Each row below holds a small network's activations on one input, seen along a few directions.
In each table, some parts of the input vary, and every possible input appears once, in random order.
A made-up example of a description, with smaller parts first: ring(5) and (point or ring(9) or (values(3) and line(6))).
Shared parts are said once, and a part with two or three values counts as separate values.
In the rows, zero is written as 128.

A family of inputs:
x1: [184 146 148 143 128 105 125 127 103  91 139 120  19 156 132 151 106]
x2: [108 103 134 130 151 139 108 114 116 123 130 132 169 127 159 119 120]
x3: [195 115 120 117 137  88 141 122  61 133 149 116  52 132  83 160 134]
x4: [129 111 107  93 131 115 147 148 137 149 122 120 160 113  99 132 132]
x5: [123 142 135 119 126 129 133 150 182 109 106 131 122 138 152 122 108]
x6: [116 159 135 134 111 141 133 144 178 117 112 135 121 135 145 121 125]
x7: [124 118 107 103 127 118 147 151 137 150 125 125 162 114  91 128 139]
x8: [170 103 154 152 155 116 104  87  38 105 164 124  63 152 144 145 120]
x9: [ 97 124 130 152 126 150 109  97 112 136 132 132 163 119 148 114 137]
x10: [124 128 107 109 117 126 146 141 133 157 128 126 161 109  91 132 149]
x11: [103 110 133 141 146 142 108 118 117 124 133 135 170 128 150 115 126]
x12: [118 131 105 115 106 127 147 129 132 160 125 122 155 104  88 128 149]
x13: [110 162 130 141  99 141 135 135 176 118 110 131 117 131 141 118 127]
x14: [117 149 139 127 123 133 132 151 184 113 109 135 121 139 144 117 113]
x15: [102 120 136 144 138 150 105 105 115 134 135 136 166 123 152 118 136]
- Changing only one part turns x13 into x9. The same change can be made to x6. Which row results? => x15
- Describe the family of inputs behind these rows. => values(3) and (point or line(4))
- A walk changes only the line(4) part. It starts at x4 and steps to x7. List the rest of the walk in order. => x10, x12
- Change only the values(3) part in x1. List by row number the other rows that result. => x3, x8
